D: [-7.45 -1.44 -2.44  1.41  3.17  6.17]
B: [-5.02 -0.29 -3.47 -0.34  0.35  4.64]
Q: [ 3.15 -1.03  4.80  1.35  2.10 -2.84]
X: [ 1.02  0.84 -3.04  5.62 -3.24 -5.02]
K: [ 0.53  1.17 -3.70  1.83 -3.74 -2.29]
P: [ 3.22 -0.41  5.31 -9.17  1.89  3.69]
M: [ 9.28 -0.91  7.92  2.51  0.34 -8.59]
R: [-4.96 -3.96  6.35  1.75  9.35  5.44]
step -1: [-3.04]  [-3.05]
step +1: [ 3.22 -0.41  5.31 -9.17]  [ 3.23 -0.40  5.32 -9.16]
step -1: [1.02 0.84]  [1.01 0.83]
step -1: [-1.44]  [-1.45]
step +1: [ 1.02  0.84 -3.04  5.62]  [ 1.03  0.85 -3.03  5.63]
step +1: [0.35]  [0.36]
step +1: [ 0.84 -3.04  5.62]  [ 0.85 -3.03  5.63]

F: [ 6.66  4.53  7.27  5.11  6.33  0.88  3.61  3.50  5.64  7.19  5.13  4.06
  7.58 -2.02]
L: [-5.36 -5.44 -5.11  2.12 -4.89  3.91  3.00  5.03 -6.78 -2.10 -6.37 -1.83
 -6.34  5.96]
J: [5.89 7.37 6.17 7.01 5.40 7.46 6.65 7.48 1.43 7.62 6.96 6.55 5.10 6.78]
H: [-6.14 -5.33 -7.11 -5.96 -5.31 -6.84 -6.30 -6.47 -0.23 -6.39 -5.34 -7.03
 -5.20 -7.33]
Y: [7.12 6.53 6.63 4.11 6.86 5.34 7.05 6.28 5.92 8.21 7.42 7.38 7.00 5.37]
step -1: [3.00]  [2.99]
step -1: [5.11 6.33 0.88 3.61]  [5.10 6.32 0.87 3.60]
step -1: [-6.47 -0.23 -6.39 -5.34]  [-6.48 -0.24 -6.40 -5.35]

